Each row below holds a small network's activations on one input, seen along a few directions.
In each table, some parts of the input vary, and every possible input appears once, in random order.
Descriptions start from the smaller parts, as in this example, which fits no table here: ring(5) and (point or (values(2) and line(4)) or ring(11)).
Shared parts are said once, and a part with two or three values counts as separate values.
(in the rows, 128 means zero)

Other details of the inputs vary at random and push rows far along two fixed directions, the same in every table; ignore that.

Rows:
row 1: [112  66 154 166  94 194 203 150 155 173 190  90  62 190]
row 2: [102 139 111 110 190 104  91 106 135  67 110 125 159 163]
row 3: [166 166 178 170  91  84  70 157 143 164  92 177 122  21]
row 4: [168 133 118 104 103 167 128 114  76 166 122 124 141 105]
row 5: [ 70  87 141 165  76 177 191 155 138 185 193  81  53 183]
row 6: [107  68 169 156 106 199 178 172 134 174 193  76  50 187]
row 7: [130 117 101  81 128 186 151  95  80 138 143  92 155 178]
row 8: [133  91 134 126  84 232 198 125  67 202 179  70  82 180]
row 9: [ 77 145  45  86 216  72 115  69 146  14 114 137 199 193]
row 10: [130 162  82 104 186  56  84 117 143  62  68 184 187  88]
row 11: [209 169 151 114  79 133  99 150  82 180  74 169 162  16]
row 12: [ 67 160  61  85 210  61  93  73 132  21 138 121 191 193]
row 13: [ 78  69 141 150 106 199 196 172 132 180 171  89  51 181]
row 14: [147 110 146 138 137 128 125 159 144 136 123 131 112 117]
row 15: [201 141 165 158 108  91  94 176 155 157  78 192 126  12]
row 16: [203 169 164 104  51 102 116 135 113 174  76 188 127   5]
row 17: [ 72  85 152 155  96 192 181 165 125 174 197  89  50 177]
row 18: [160 153 158 152 102  94  81 191 129 158  82 185 111   8]
row 19: [163 128 133 105 108 163 147 124  67 157 118 118 153 112]
row 20: [ 83  87 159 173  84 184 179 138 147 184 183  75  59 194]
row 21: [152 168  73  66 185 102 103  70  65  66  94 128 217 142]
row 22: [ 65 111 117 118 176 148 137  96 134  83 171  85 125 232]
row 23: [178 159 163 177  80  81  82 152 157 161  70 188 128  14]
row 24: [113 147  67  97 203  57  97  68 156  17 125 124 201 189]
row 25: [ 93 146  67  96 218  77 102  55 155  18 102 135 204 198]
row 26: [ 79 109 109 115 172 131 146  96 140  80 197  72 130 241]
row 27: [138 124 156 142 128 122 113 151 136 128 153 128 110 118]
row 28: [177 148 170 160 112  98  78 172 146 162  57 185 123  15]
row 29: [ 77  81 135 169  73 182 200 153 145 180 182  92  57 178]
row 30: [154 134 152 154 123 115 109 147 153 146  80 170 127  69]
row 31: [187 156 166 167  86  71  81 165 152 158 103 169 123  23]
row 32: [108 167  60  32 185  97 128  25 115  28 118 109 198 176]
Description of these inputs: values(2) or ring(6) or (values(3) and ring(8)).
Q: A walk changes only the ring(6) part. It starts at row 8 and steps to row 4. List the rest of the walk in order.
A: row 7, row 11, row 19, row 21
Q: Change only the values(3) part in row 24. List by row number the other rows that result.
A: row 23, row 29
Q: Change only the values(3) part in row 25. List by row number the other rows that result.
A: row 1, row 9

Rows:
row 33: [141  68 154 137 128 211 192 147 117 174 162  83  90 204]
row 34: [ 98 162  69  75 150  91 118  74  98  84 118 139 170 141]
row 35: [172 163  93  88 122  84 109  94 134  91  90 176 167  60]
row 36: [116 158 144 131 180  58  78 136 181  74  77 187 140  66]
row 37: [194 141 165 145  46 130 156 141 136 200  97 167 108  45]
row 38: [157 180 136 118 137  53  44 119 146 100 136 149 177  84]
row 39: [ 87 128  82 139 179  68 101 121 177  58 105 144 158 166]
row 40: [104  89 145 148 121 230 162 148  91 182 161  76  87 186]
row 41: [118  69 158 148 121 222 174 138 103 180 153  72 101 197]
row 42: [ 48 101  98 116 189 112 133 113 178  60 138 107 124 233]
row 43: [106  99 141 211 102 135 161 170 175 169 150 140  76 114]
row 44: [166 157 117  98 169  85  82 162  99  95  83 159 180  68]
row 45: [ 91  98 128 115  70 180 215 144 112 172 179  85  81 165]
row 46: [ 90 133 123 117 162 109 121  85 116  56 195  86 145 225]
row 47: [116 140  89  89 200 115  89 115  82  85 116 131 171 151]
row 48: [ 89 125  86  92 143 142 160  49 120  89 132  90 171 213]
row 49: [180 150 187 174  66 100  92 155 136 185 137 124  82  41]
row 50: [205 111 165 142 102 159 118 184 120 179 107 160  99  36]
row 51: [155 161 153 149  44 148 126 138 111 201  97 157 106  36]
Q: What do these inputs look like to the network?
A: values(3) or line(4) or (values(2) and ring(6))
Q: Which of the alternatives is row 49?
A: values(3)
Q: Change only the values(2) part in row 51. List by row number the other rows that result.
A: row 40
